muk: [168 150 122 158 141 162 180 129  91 142 129 124 172  85]
mukeg: [139 140  99 116  94 107 128 145  98  86  70 103 106 148]
Gareg: [114 122 157 150 165 157 125 126 141 197  97 133 135  81]
vetur: [ 95 132 161 148 208 183 153 147 188 124 161 147 113 101]
lum: [146 148 132 148 164 167 163 121 132 159 101 113 148  80]
naro: [114 137 147 153 195 181 157 125 170 163 111 122 132  70]
Vip: [120 127 177 147 161 157 133 124 147 188 161 147 147  94]
Zus: [161 163 127 136 111 163 170 195 181 125 157  96 148 116]
find: [195 181 157 125 170 163 111]  naro
find: [124 147 188 161 147]  Vip
find: [132 148 164 167 163 121 132 159]  lum
find: [132 161 148 208 183 153 147 188 124 161]  vetur
find: [107 128 145  98  86  70 103 106]  mukeg

lus: [135 107 133 144]
vuzet: [178  37 148 197]
selad: [176 105 127 158]
mebud: [130 102 115 187]
Gasag: [130 139 115 187]
nupi: [128 161  97 180]
sof: [144 135 130 137]
lif: [104 133 117 160]
Nirul: [115 139 130 147]
find: [117 160]  lif
find: [107 133]  lus
find: [130 102]  mebud
find: [130 139 115]  Gasag
find: [130 137]  sof
find: [133 117]  lif
find: [139 130]  Nirul

vovut: [165 115 113  38 176 158 159  62]
pes: [ 81  93 128 116 174  74 113 132]
Zapam: [ 81  96 154 118 127  65 125 186]
zigu: [189 124 130  99 117  51 155  79]
zoze: [ 85  90 154 106 159  45 133 148]
luz: [139 122 102  47 156 160 153  69]
Dom: [132 142  97  41 183 200 158  71]
fud: [189 137 128 100 118  52 143  99]
mide: [201 150 154 135 108  82 168  73]
kifa: [ 92  90 127 110 168  55 147 141]
lup: [124 130  97 117  51 161 151  73]
Rogek: [187 134 126 102 110  52 142  92]
find: [124 130  99 117  51]  zigu
find: [134 126 102]  Rogek
find: [ 65 125 186]  Zapam

Gova: [111  90  83 187  97 178 101 106 113  83  86  91  87 114 193 191 194  77
 180 100  94 172 117  85 126 192 186  98 120  92 110 196]
Tano: [112  86  86 180 104 164  76 105 114  57  87  87  95 110 175 181 187  61
 159  99  99 172 110  66  94 180 174  97  93  87 109 181]
lifiv: [133  83 167 116 152 147 137  97  99 130 106 173 169 162 113 112 123 153
  99 173 104 139 180 106 103 113 104 120  97 176  97 114]
zabub: [173 172 178 124 181 128 138 100 101 129 114 175 179 164 104 108 112 152
  90 176 112 141 169 109 101 107  97 118 100 175 100 107]
Sivu: [ 99  93 107  87 105  90  84 182 183 118 176  94 107  97  97 100 107 115
 114  98 183  87  92 145 101 102 120 173 108 100 182  94]
Ziti: [ 99 122 104 102  97 106 154 111 103 152 108 122 108  98 111 106 105 129
 116 101 102  93 120 152 189 106 126  95 183 112 108 116]
dapi: [154 172 176 127 172 101 133  98  98 109 118 165 185 160 100 114 105 130
  83 167 116 152 140 102  98 110 101 102 107 156 100 107]
bor: [ 88  80 100  76  95  79  73 213 215 127 206  81  96  90  94  97 104 120
 124  87 215  73  75 164  95 101 120 203 105  90 213  87]
kato: [ 87 105  90  84 182 182 105 145 151 103 146 117 130 135 140 143 144 114
 142 132 151 148 118 110  84 141 126 156  91 123 147 134]
meto: [155 178 181 124 176  94 135  96  95 110 117 171 192 163  95 111 100 133
  76 172 115 152 141 102  98 107  98  98 107 161  98 104]
find: [ 87 105  90  84 182 183]  Sivu
find: [91 87]  Gova
find: [130  83 167 116 152]  dapi
find: [151 148 118 110  84]  kato
find: [97 99]  lifiv
find: [110  84 141 126 156  91 123]  kato

fos: [ 50 222  75  38 109  47 180 103 198 207 163 155 124 160 192  48 161  56
 136 108  78 143 113  43 120 201 179 128  43 159  57 177 143  88 220 210
 182 211 156 112 185 125  72 206 155  39  44 223  96  92 152 161  58  78
 138 174  80]
bos: [191 125 188  68  60 123 217 205 176  77 159 218 226 226  97 191 219 172
  60  50 222  75  41 109  47 180 103  83 221  65  94  33  89 202 137  77
 224 187 129  47 215 186 216  84 201  52 165 198  31  44  49 168 126  79
  44 153  29]
lugar: [ 94  33  91 202 137 205  35  28 167 187 226  59 125 199 140 214  76 136
  29 158 226 203  65 204 164  93 191  54  29 201 111 212 205  61  66  89
 147  78  81 125  64 126  55  95  79 184 220  55  75  87 214 203 113 209
 209 130  95]
find: [ 50 222  75  41 109  47 180 103]  bos
find: [ 94  33  89 202 137]  bos
find: [ 43 120 201 179 128  43 159  57 177 143]  fos
find: [226 203  65]  lugar
find: [167 187 226  59]  lugar
find: [203 113 209 209]  lugar

Meman: [ 34 172  85 112 143 201  47]
zimi: [114 130  85  47 201 112 143]
mov: [201 110  85 122 124 139 140]
find: [ 85 112 143 201  47]  Meman
find: [201 112]  zimi
find: [110  85 122 124 139]  mov
find: [ 85  47 201 112 143]  zimi
find: [122 124 139]  mov
find: [ 85 122 124]  mov

memoz: [104  57 112 115 155 150 132 128 119 126]
nudol: [100  48 113 114 159 155 132 124 117 125]
divu: [125 148 108 102 137  51 157 130 105 101]
kefos: [149 200 127 128 104  73 137 130 127 119]
Sepe: [157 231 145 145  94 107 121 137 136 132]
Nuru: [141 152 162 162 115 204  96 129 155 158]
luval: [117  97 100  98 143  59 157 115 103 103]
das: [115  87 141 142 136 211 106 126 148 149]
sifog: [141 171 116 115 112  52 148 133 114 109]
rasus: [156 224 141 143  93  98 125 143 131 129]
find: [102 137  51 157 130]  divu
find: [ 87 141 142 136 211 106 126]  das
find: [116 115 112]  sifog

daf: [131 188 160 119 106 158]
piz: [119 106 159 196 206 176]
ludal: [187 196 204 205 189 175]
find: [106 159]  piz
find: [119 106 158]  daf

nas: [163 135 133 164 135]
Rupoz: [117 190 129 116  67]
fopug: [136  95  98 147  92]
Bep: [136 102  98 147  92]
pofa: [142 152 156 141 152]
letuz: [124 126 129 116  67]
Mivet: [184 103 117 189 100]
find: [184 103]  Mivet
find: [117 189]  Mivet
find: [ 95  98 147  92]  fopug
find: [163 135 133 164]  nas

Fel: [ 92 152 182  87  75 143 156 100  93  94 152 138  70 151 164 144  61]
tenak: [142 166 169  93  81 143 150 101  99 102 147 135  86 149 161 145  67]
silaz: [142 168 182  87  75 143 156 100  93  94 152 138  70 151 164 145  64]
vudu: [143 164 164  95  84 143 147 102 101 104 145 134  92 148 159 145  71]
rek: [140 167 194  81  71 143 161 100  87  86 159 142  52 151 164 145  64]
find: [144  61]  Fel
find: [142 168 182  87  75 143 156 100  93  94 152 138  70 151 164 145  64]  silaz

Diro: [119 124 105 173  75 156 125 107 202  66 147 138 112 136 107 125 147 103
 154  93 151  84 167 120 134 145 108 153 116 145 142  95 137 109 119]
guf: [ 96 175  77 151 124 108 107 202 125 138 118 143 112 129 152 107 157  92
 148  82 162 114 143 139 111 157 118 149 136  97 142 106 131 109 110]
ful: [158 119 110 129  99 172  79 149 123 112 203  64 146 139 115 142 109 126
 154 104 157  89 143  82 167 117 143 139 112 157 114 150 143  96 146]
gab: [ 80 149 121 107 198  68 140 142 116 138 104 128 149 105 156  89 142  80
 165 115 146 139 114 158 117 148 136  98 148 108 132 106 108 117 125]
fazi: [119 114 132  93 173  76 140 121 103 197  62 148 135 115 144 103 133 161
  98 159  94 149  80 162 124 133 140 115 160 115 153 139  97 144 114]
figet: [147 119 110 202  67 148 140 114 143 112 140 157 115 156  95 151  80 167
 120 143 136 109 158 115 144 145 100 149 108 127 107 106 117 128 121]
sopeg: [175  78 154 122 108 204  64 149 136 112 140 108 123 152 107 151  94 144
  75 165 120 144 138 115 157 111 147 139 100 145 110 131 105 109 119]
nug: [124  98 176  78 149 116 110 204  69 145 140 118 149 109 131 156 104 155
  98 148  78 159 136 148 108 114 106 148 117 108 132 158 117  98 108]
find: [114 158 117 148 136  98 148 108 132 106 108 117]  gab
find: [125 107 202]  Diro
find: [135 115 144]  fazi
find: [147 119 110 202  67 148 140 114 143 112 140 157 115 156  95 151  80 167
 120 143 136 109 158 115 144 145 100 149 108 127 107 106 117 128 121]  figet
find: [156  89 142  80 165 115 146 139 114 158 117]  gab

lal: [128 150 151 136 150 169 147 170 130 174 151 183 152 139 149 140 161 105
 167 158 111 141 153 141 147 173 142 132 165  89 128 155 160 143 146 151
 151 108 145 147 162 100 121 100 157 138 153 163 156 151 163 104 139 103]
vid: [ 80 142 158  88 113  84 147  81 108  90 202  79 126 176 134 153 140 144
 164  91 140 120 124 101 192 156 146 141 207 131 104 149 159 101 112 200
 107 138 122 147 144 138 142 142 154 168 123 107 139 146 158 148 129 140]
rinep: [147  99 115  99 103  79 153  82 101  95  91  85 117 109 132 117  81 110
 167  86 112 121 105  90 105 159 144 141 101  94  80 142 158  85 113  98
 122 114 113 144  83 109 127 108 145 117  91 156 163 155 159 114 148 108]
niseg: [134 123 106 120 119 201 128 215 113 197 151 218 113 142 118 127 128 192
 117 195 168 126 119 108 127 118 127 130 134 205 108 118 121 103 163 130
 174 189 124 121 134 180 181 209 128 131 140 170 116 120 122 203 126 176]
giga: [133  96  91 123  85 181 161 185 132 178  96 175 107 111 100 117  62 124
 160 176 144 104  76 135 107 165 149 146 105 154 140 168 156 149 159 107
 163 146 108 154  55 142 130 141 143 125  65 152  90 159 161 146 151 133]
mipek: [134 113 118 102 112  78 144  90 115  86 125  79 111 126 109 126 109 151
 149  88 129 131 101 100 132 134 131 132 123 140 103 133 148 103 118 130
 112 138 108 129 113 148 137 144 142 128 108 112 101 134 153 145 128 148]
foge: [134 124 128 110 123  84 147  81 108  90 202  79 126 176 134 153 140 144
 164  91 140 120 124 101 192 156 146 141 207 131 104 149 159 101 112 200
 107 138 122 147 144 138 142 142 135 131  63 132  93 121 120 165 123 168]
Vivis: [141 114 109 100 118 129 147 116 106 113 131 115 115 136 113 127 101 137
 166  99 148 115 103  88 129 165 141 149 134 146  79 162 152  81 122 144
 124 138 130 147 104 135 136 135 155 129 107 114 117 157 165 146 135 141]
find: [131 115 115 136]  Vivis
find: [140 103 133 148 103 118 130 112 138 108 129 113]  mipek
find: [163 156]  lal
find: [107 111 100 117  62 124 160 176]  giga
find: [ 80 142 158  88 113  84 147  81 108  90 202  79 126 176 134 153 140 144
 164  91 140 120 124 101 192 156 146 141 207 131 104 149 159 101 112 200
 107 138 122 147 144 138 142 142 154 168 123 107 139 146 158 148 129 140]  vid
find: [ 80 142 158  85 113]  rinep
find: [134 124 128 110 123  84 147  81 108  90 202  79 126 176 134 153 140 144
 164  91 140 120 124 101 192 156 146 141 207 131 104 149 159 101 112 200
 107 138 122 147 144 138 142 142 135 131  63 132  93 121 120 165 123 168]  foge

zivu: [ 98 144  91 163]
Mutuz: [ 98 144  91 130]
bamu: [ 62  80 177  82]
pafo: [105 219 136 100]
vap: [ 80 183 113  83]
nez: [ 91  98 144  25]
guk: [128 113 133 119]
pena: [ 98 179 124  89]
zul: [ 98 144  91 164]
find: [179 124  89]  pena
find: [183 113  83]  vap
find: [128 113 133]  guk
find: [ 98 144  91 164]  zul
find: [ 91 164]  zul
find: [105 219]  pafo

